cols: R P M E B K G L
[ 88  86 129 161 106 150 101 129] -> K_209
[127  86 175 123 145 172 103  82] -> K_301
[155 103 155 157 119 134 155 136] -> K_651
[103 155 157 119 154 134 155 136] -> K_553
[159  90  83 171 100 136 115 119] -> K_178
order: [119 159  90  83 171 100 136 115] | K_178
len: [127  86 175 123 145] | 5
dup K_651:  | [155]
col: [157  83] | M
col: [119 171] | E
order: [155 157 136 155 103 134 155 119] | K_651
after: [154] | [134]

cols: A U C T Z V W X Q
[152 104 154 105 104 124 160  91 102] = K_487
[146  90  99  90  90  90 143 131 155] = K_877
[127 128 131 158 129 103 123 166 115] = K_220
[126 135 149 155 133  96 136 154 105] = K_963
[129 127 115 123 103 158 131 128 167] = K_608
len: [129 127 115 123 103 158 131 128 167] | 9
order: [103 115 123 127 128 129 131 158 166] | K_220
dup K_877:  | [90]
col: [129 133 103] | Z

cols: J D S H
[114 123 119 164] -> K_827
[144 125 135  96] -> K_482
[114 123 132 123] -> K_961
[140 110 126 121] -> K_168
[120 120 120 155] -> K_839
[120 120 120 147] -> K_820
[125 107 117 158] -> K_513
[111 129 120 164] -> K_97
col: [132 126 120 120 117 120] | S
len: [144] | 1
len: [120 120 120] | 3
dup K_839:  | [120]

cols: Zonud seton zaf mav
[153 108  83 128]  K_734
[120 126 116 118]  K_575
[152 103  82 137]  K_790
col: [ 83 116] | zaf
after: [82] | [137]
col: [153 120] | Zonud

cols: mipe lero nekam Zotug gukik
[137 145 160 101 116]  K_583
[107  99 143 139 135]  K_479
[117 113 158 119 122]  K_313
[103  96 144 139 133]  K_736
[136 129 138 120 131]  K_543
[139 103  96  98 143]  K_810
[135 131 127 131 130]  K_694
[137 132 135 124 128]  K_358
[120 107 145 128 123]  K_230
[161 119 150 107  93]  K_760
[133 142 132 121 126]  K_186
[123 116 127 129 111]  K_250
after: [142] | [132]
after: [160] | [101]
after: [113] | [158]
order: [ 93 161 107 150 119] | K_760
order: [133 139 144  96 103] | K_736
after: [99] | [143]

cols: sefiz kip vido Posu Madi Zigen
[111 119 108 118 128 112]  K_72
[124 136 131 132 119 122]  K_990
[134 126 130 130 131 136]  K_342
[125 128 120 127 127 124]  K_800
[140 120 157 122 138 142]  K_882
[140 120 157 122 138 121]  K_752
[137 117 142 121 141 139]  K_581
[111 119 108 118 136 110]  K_69
[111 136  88 131 119 108]  K_348
[137 117 139 121 141 139]  K_646
len: [140 120 157 122] | 4
col: [127 138] | Madi
len: [111 119 108 118 128 112] | 6

cols: Zez sebo ruk digap
[145 135 112 121]  K_762
[112 144 148 122]  K_275
[156 111 106 134]  K_578
[134 121 151 132]  K_396
[ 87 137 154 130]  K_99
[ 87 120  87  87]  K_799
[122 135 103 123]  K_697
col: [148 106 151 154  87] | ruk
col: [156 134] | Zez
dup K_799:  | [87]
col: [111 121] | sebo
find: [ 87 137 154 130] | K_99

cols: biviv Naza fefe pidok Meno Nutu
[122 164 164 116  94 152]  K_74
[141  96 111 131 152 111]  K_943
[140 111 102 123 155 116]  K_88
[101 109 140 156 123 116]  K_496
[134  91  90 136 163 107]  K_488
[140 109 101 123 156 115]  K_637
[139 119 110 132 146 120]  K_972
[ 91 163 134 136 106  90]  K_144
[139 113 104 123 151 117]  K_123
[125 119 119 131 137 126]  K_397
[123 131 139 129 121 134]  K_471
col: [134 140 139  91] | biviv
dup K_397:  | [119]
order: [163 107 134  91  90 136] | K_488
len: [101 109 140] | 3
order: [115 156 123 101 109 140] | K_637

cols: Mabu getik fefer Zasip dumun
[116 138 165 157 124] = K_410
[136 129 149 118 131] = K_503
[116 138 165 119 133] = K_695
[116 137 165 157 115] = K_582
[135 136 149 115 119] = K_685
[135 136 149 115 123] = K_864
[136 115 119 149 136] = K_11
col: [116 136 116 116 135 135] | Mabu
order: [119 115 149 136 135] | K_685
after: [118] | [131]

cols: furu Loni fupe pini zozu betik
[131 120 120 143 164 130] : K_768
[134 114 114 133 104 136] : K_7
[131 120 120 142 131 146] : K_351
[131 114 120 143 164 130] : K_588
[164 144 120 131 144 120] : K_481
[134 114 114 128 104 136] : K_243
order: [130 164 120 120 143 131] | K_768
dup K_7:  | [114]
find: [131 114 120 143 164 130] | K_588
col: [131 131 164 134] | furu
dup K_243:  | [114]
order: [120 120 131 144 144 164] | K_481
after: [133] | [104]

cols: Vad Mutun fis gim dov satag bedup
[124 135 109 124 131 139 135] = K_844
[124 125 139 123 112 126 115] = K_53
[137 128 127 144 116 137 133] = K_55
[126 134 123 129 135 142 140] = K_279
[145 128 133 116 137 127 137] = K_589
[132 127 149 112 117 129 117] = K_993
[121 126 130 130 119 124 119] = K_945
len: [145 128 133 116 137 127 137] | 7
after: [121] | [126]
order: [116 127 128 133 137 137 145] | K_589

cols: ket Renu nif pim
[154 111 117 112]  K_382
[153 151 109 102]  K_383
[155 100 139 101]  K_475
[110 115 139 147]  K_870
[103 101 155 154]  K_860
[166 158 100  91]  K_549
[133 105 149 122]  K_639
[156 115 103 100]  K_45
after: [117] | [112]
after: [111] | [117]
col: [101 147 154] | pim

cols: kibek Biz kod kup Nup Kefeg
[ 98 150 157  97 109 103] : K_829
[ 86 118 157  97 109 124] : K_253
[115 114 138 128 148 118] : K_240
[161 147 114 159 114 151] : K_315
[115 114 138 128 126 109] : K_805
[120 120 139 127 152 105] : K_48
[127 146 110 122 125 140] : K_626
dup K_48:  | [120]
len: [161 147 114] | 3
len: [ 98 150 157] | 3
after: [125] | [140]
after: [161] | [147]

cols: bona defig Veg Sima popun sibi remo gik lag Nak
[134 167 129 115 142  91 156 144  94 134] -> K_508
[145  91 122 134  94 167 115 129 142 134] -> K_920
[145  91 156 134  94 167 115 129 142 134] -> K_648
order: [134 142 129 115 167  94 134 122  91 145] | K_920
order: [ 91  94 115 129 134 134 142 145 156 167] | K_648
len: [145  91 122 134  94 167 115 129 142 134] | 10
len: [145  91 156 134  94] | 5
after: [144] | [94]
len: [134 167 129 115 142  91 156 144  94 134] | 10

cols: tufur bupil Tiv tuv dibu
[117 164  87  88  87] -> K_51
[122 121  98  93  94] -> K_384
[145 104 163 159 172] -> K_892
[130 161 131 130 113] -> K_876
dup K_876:  | [130]
after: [163] | [159]

cols: Bebit Vesiz gaso Pak Paro
[107 166 109 109 146] : K_27
[174  91  98  98  99] : K_611
[ 96 171 108 108 156] : K_346
[143 125 149 149 130] : K_875
[147 143 127 127 115] : K_308
[108 156 108 172  96] : K_340
[154 107 111 111 131] : K_705
[126 128 129 129 129] : K_757
order: [156 108 108 171  96] | K_346
after: [128] | [129]
find: [126 128 129 129 129] | K_757

cols: roli zuvog gogi teko lusib filas perip
[170 152 164 151 168 154 173] : K_930
[164 151 168 173 170 151 154] : K_894
[173 145 150 157 161 156 163] : K_197
after: [161] | [156]
order: [168 154 173 170 152 164 151] | K_930
col: [170 164] | roli
order: [164 151 154 173 170 168 151] | K_894

cols: susub pefo bobir musiv relod Limag pag vomif
[117 136  94 123 131 116 122  93] = K_926
[129 135 116 135 135 108 135 102] = K_728
[124 126 102 132 132 108 128 105] = K_302
[119 141  99 122 129 126 121 103] = K_962
[123 131 138 122 116 121 145 142] = K_187
dup K_728:  | [135]
len: [124 126 102 132 132 108 128] | 7

cols: lek Bagi zin Kiz dukel potiz
[148 123 115 144 135 157] : K_404
[166 106 121 114 111 149] : K_359
[142 122 152 144 117 167] : K_577
[105 104 104 113  93 123] : K_991
[157 123 136 115 144 147] : K_744
after: [135] | [157]
after: [121] | [114]
order: [115 144 135 157 148 123] | K_404
col: [121 152 104 136] | zin
after: [136] | [115]
col: [121 152] | zin

cols: dosut tepod tife ginim buv perap
[118 141 133 132  93 139] = K_957
[124 136 133 132  92 141] = K_457
[133 139 118 132 137 118] = K_434
[116 143 133 131  94 134] = K_669
[136 124  91 133 141 132] = K_446
order: [ 93 118 132 133 139 141] | K_957
order: [141  92 132 133 136 124] | K_457
after: [137] | [118]
dup K_434:  | [118]
col: [139 143 124] | tepod
after: [94] | [134]

cols: pogu tora bof vizo defa vemi Fudu notem segag mino
[126 133 133 138 134 120 117 137 116 143] -> K_950
[117 133 143 126 133 137 138 120 133 116] -> K_276
[126 133 133 146 134 120 139 137 116 143] -> K_162
[126 133 133 146 134 120 148 137 116 143] -> K_492
find: [126 133 133 146 134 120 139 137 116 143] | K_162
dup K_276:  | [133]
col: [133 134] | defa
col: [134 133 134] | defa
len: [117 133 143 126 133 137 138 120 133 116] | 10
len: [126 133 133] | 3
order: [143 116 137 117 120 134 138 133 133 126] | K_950

cols: safed fup metim dimon
[122 156 152 173] = K_999
[ 84 100 111  94] = K_742
[168 128  87  83] = K_627
[155 156 114 155] = K_263
col: [152 111] | metim
after: [84] | [100]
after: [100] | [111]
dup K_263:  | [155]

cols: faki Suma fus Tek poni fili
[ 91 117 145 140 166  91] = K_421
[ 91 117 145 122  95 107] = K_494
[111 106 111 135 170  90] = K_444
after: [122] | [95]
after: [166] | [91]

cols: rusak Maf vutos mopag kesal zaz
[129 111 112 140  95 114] = K_119
[139 122 126 119 161 114] = K_245
[ 96 129 114 140 111 141] = K_917
[135 135 117 136 135 135] = K_770
col: [141 135] | zaz
after: [117] | [136]
order: [ 95 111 112 114 129 140] | K_119
dup K_770:  | [135]
len: [135 135 117] | 3
after: [161] | [114]

cols: fiza navo libad Surin Ruv Vopud
[142 128 139 102  99 107] : K_333
[ 82 111 113 127 102 141] : K_994
[121 140 136 109  94 138] : K_505
after: [139] | [102]
after: [142] | [128]
len: [ 82 111 113 127 102 141] | 6

cols: pasot git Moke miluz
[155  94 136  82] : K_140
[131 124 129 122] : K_35
[144 124 149 115] : K_835
[155  94 122 161] : K_967
[110 150 123 159] : K_912
[115 144 124 150] : K_322
after: [123] | [159]
col: [155 131 144 155] | pasot
len: [115] | 1
len: [110 150 123 159] | 4
order: [150 124 144 115] | K_322
col: [124  94] | git

cols: gita zana Nos rufon zufom zivu
[131 139 104 116  85 134] -> K_371
[125 134 131 133 165 118] -> K_493
[133 126 127 134  90 144] -> K_650
[125 134 131 133 156 164] -> K_221
[125 116 139 123  97 116] -> K_182
[108 147 146 130 159  85] -> K_778
[133 126 127 134 147 144] -> K_534
[134 133 126  90 143 127] -> K_821
[114 153  86 127 125 170] -> K_122
[130 119 110 132  93 136] -> K_300
[123 125 116 139  97 117] -> K_314
after: [110] | [132]
col: [116  85] | zivu
order: [144 133 126 127 134  90] | K_650
len: [125 134 131 133 165 118] | 6
len: [133 126 127 134  90] | 5
order: [ 97 116 116 123 125 139] | K_182

cols: vopov sute Vagu pum zulek keniz mezu muzol Bok fov
[145 128 114 139 127 133 148 160 112 143] -> K_6
[133 108 122 142 120 129  93 116 130 123] -> K_361
[142 123 108 120 129 133 122  93 130 115] -> K_636
len: [142 123 108 120 129 133 122  93 130] | 9
col: [133 129] | keniz
order: [ 93 108 115 120 122 123 129 130 133 142] | K_636
order: [115 123  93 130 142 122 120 129 133 108] | K_636

cols: karu pid Teras dil maruv vep nivus Zan Ruzud
[134 114 145 131 131 146 124 139 165] : K_354
[122 136 118 120 115 124 127 111 123] : K_524
[121 108 114 129 144 112 122  94 105] : K_852
[140 135 136 136 141 158 105 142 150] : K_898
[137  95 157 137 133 103 148 138 154] : K_8
[135 142 137 130 135 161 104 131 137] : K_906
[137 111 112 131 140 131 111  95  88] : K_628
[124 143 148 116 118 161 144 162 151] : K_427
[138 117 102 142 146 121 124 109 108] : K_167
find: [137 111 112 131 140 131 111  95  88] | K_628
len: [122 136 118 120 115] | 5
col: [144 124] | nivus
after: [104] | [131]
col: [123 105 150 154 137  88] | Ruzud
col: [140 137] | karu
len: [122 136 118 120 115 124 127] | 7

cols: zife Kel bofad fev
[125 164 111  86] = K_774
[163  86 126 125] = K_715
[126  86 163 126] = K_386
order: [164  86 111 125] | K_774
col: [125 126] | fev
col: [111 126] | bofad
after: [164] | [111]
order: [ 86 126 125 163] | K_715
after: [111] | [86]
len: [126] | 1

cols: pir zus sunoz kunot porop sivu tafi
[ 93 124 167 134  93 143 108]  K_65
[154 145  99 126 131 157  97]  K_956
[154 157 157 127 131 157 157]  K_472
[ 93 124 167 134  93 148 108]  K_16
after: [127] | [131]
dup K_472:  | [157]

cols: ral sezav Lar Gukar gil
[118 133 126 118 133] -> K_356
[123 133 129  94 125] -> K_285
[128 122 121 119 135] -> K_935
col: [118 123] | ral
find: [128 122 121 119 135] | K_935

